These are the activations of a small neural network, seen along a few directions. Each row is one input.
In each table, some parts of the input vary, and every possible input appears once, in random order.
A made-up example of a description, with smaller parts first: one of 2 separate values, together with either a single point or one of 11 places along a line or (one of 4 places along a line, together with one of 8 places around a ring).
Shared parts are said once, and a part with two or three values counts as separate values.
In the rows, 100 means zero.

Other details of the inputs shift rows strongly along two fixed directions, in all tables alike. That doesn't count.

Rows:
x1: [157,  84, 105, 107,  86, 172, 140, 123,  52,  99, 124]
x2: [80, 93, 79, 85, 86, 76, 62, 84, 85, 99, 85]
x3: [123, 179, 143,  91, 128,  65, 111, 115, 144,  83, 116]
x4: [ 76,  84,  54,  98, 103,  83,  90,  92, 107, 112,  92]
x5: [102, 166, 138, 100, 104,  61, 130, 100, 142,  80, 107]
x6: [ 91,  81,  82,  96,  69,  75,  79,  75, 106, 107,  82]
x7: [70, 78, 92, 97, 97, 77, 63, 91, 86, 95, 78]
x8: [ 83,  90,  77, 113,  78,  82,  71,  72, 100, 102,  90]
x9: [ 79,  77,  58,  92, 106,  75,  92,  86, 104, 113, 102]
x10: [ 99, 175, 165,  93, 139,  93, 129, 124, 146,  83, 107]
x11: [118,  71,  89, 121,  80, 170, 115, 126,  66, 112, 128]
x12: [ 67,  69,  92, 102,  81,  92,  92,  76, 114, 117,  75]
x13: [161,  83, 129, 110, 107, 162, 108, 145,  38, 113, 115]
x14: [ 81,  75,  79,  95, 115,  74,  84,  72,  98, 122,  91]
x15: [169,  88, 100,  97, 105, 169, 115, 130,  52, 103, 126]
x16: [ 97,  80,  61,  84, 107,  74,  83,  71, 101,  97,  94]
x17: [ 59,  78,  87, 119,  90,  98,  84,  73, 107, 113,  84]
x18: [ 97, 148, 133,  87, 102,  82, 123, 101, 164,  63, 102]
x19: [ 85, 171, 171,  87, 130,  96, 120, 125, 142,  74, 114]
x20: [ 64,  79,  60, 108,  84,  86, 115,  84, 106, 107,  88]
x21: [103,  87,  70,  89, 100,  58,  72,  73,  91, 115,  98]
x22: [56, 83, 65, 88, 90, 92, 83, 97, 98, 97, 92]
x23: [ 72,  74,  90, 125,  89,  83,  72,  79, 101, 100,  83]
x24: [160,  68, 141, 115,  82, 167, 118, 139,  56, 112, 120]
x25: [ 94,  71,  83, 101, 113,  58,  73,  80,  93, 112,  92]
x26: [ 79,  74,  86, 116,  88,  70,  98,  78,  94, 106,  75]
x27: [ 92,  79,  79, 108, 111,  67,  71,  85,  94, 111,  79]
x28: [106, 173, 160,  98, 144,  86, 128, 120, 151,  89, 115]
x29: [150,  84, 135, 117,  94, 181, 148, 131,  48, 124, 125]
x30: [128,  75,  85,  99,  95, 161, 113, 134,  53, 117, 115]
x31: [130,  64,  98, 105,  72, 168, 126, 132,  71, 116, 122]
x32: [ 93, 166, 139,  76, 120,  89, 113, 115, 143,  53, 111]
x33: [ 77,  83,  65, 108,  84,  97,  82,  71, 109,  85,  88]
x34: [86, 88, 61, 86, 99, 88, 81, 80, 98, 91, 75]
x35: [116, 183, 150,  86, 124,  74, 114, 121, 139,  77, 109]
Description of these inputs: one of 5 places around a ring, together with either one of 3 separate values or one of 4 places along a line.
Start at x2 and move only the place on the ring of 5, one step at a time. The first step leads to x7. Which rows follow, in order? -> x19, x22, x32
Start at x14 and move only the place on the line of 4, one step at a time. The first step leads to x28. Which rows follow, in order? -> x10, x19

Rows:
x36: [ 90,  70,  74, 104,  87, 102, 108,  86, 102, 111,  94]
x37: [ 95,  79, 104, 109,  80, 123, 103, 100,  92, 102,  94]
x38: [134, 100, 123, 107, 113, 146, 137, 126,  94, 103, 126]
x39: [147,  94, 106,  99, 107, 174, 116, 138,  45, 100, 130]
x40: [ 75,  87,  67,  88,  85,  87,  89,  80, 115,  88,  84]
x41: [104,  65,  71, 107,  95,  79,  90,  85,  81, 118,  86]
x42: [115, 173, 146,  84, 126,  64, 115, 121, 148,  61, 111]
x43: [106,  94,  83,  83, 107, 112,  87, 108,  84, 105,  98]
x44: [ 69,  88,  88, 113,  88,  74,  68,  84, 111, 104,  94]
x45: [121, 166, 152, 102, 131,  65, 127, 100, 154,  81, 112]
x46: [ 96,  72,  90, 110,  88,  87,  69,  69,  84, 108,  75]
x47: [151,  73, 100, 118,  92, 154, 110, 127,  57, 126, 139]
x48: [85, 91, 64, 92, 73, 99, 96, 86, 96, 96, 86]
x49: [ 66,  94,  73, 106, 114,  72,  99,  81, 113, 105,  90]
x50: [ 93,  91, 106, 106,  95,  78,  84,  94,  96,  99,  82]
x51: [ 66,  94, 101,  92,  98,  64,  78,  82, 104, 107,  80]
x52: [145,  75, 102, 103, 108, 158, 117, 131,  51, 132, 120]
x53: [ 87, 151, 150, 107, 125, 101, 119, 121, 129,  79, 111]
x54: [115, 108, 128, 109,  79, 139, 123, 120,  87,  99, 109]
x55: [ 83, 157, 161, 101, 123,  90, 124, 115, 158,  67, 108]
x56: [ 83,  71,  70,  93, 100,  71,  89,  78,  90, 125,  87]
x57: [ 96, 102,  78,  91,  99,  66,  73,  68, 107,  90,  80]
x58: [155,  99, 109, 103,  93, 157, 102, 137,  63, 101, 144]
x59: [ 71,  76,  84, 100,  99,  90,  73,  89,  92, 116,  75]
x60: [ 93, 157, 130, 102, 104,  80, 143, 107, 151,  86, 110]
x61: [ 94,  80,  73,  80,  95,  87,  77,  89,  77, 107,  92]
x62: [ 67,  91,  67,  88, 100,  80,  84,  78, 121,  84,  83]
The inputs of x36 and x37 match in every part but one. If x47 is changed in the same way as x36 into x37, which row does it become? -> x44
What is each input in this table made of? -> one of 3 separate values, together with either a single point or one of 8 places along a line
Which other rows does x54 become when the choice among 3 separate values takes its other values? List them by row number. -> x48, x60
Which other rows does x40 become when the place on the line of 8 takes its other values? List them by row number. -> x39, x42, x43, x48, x57, x61, x62
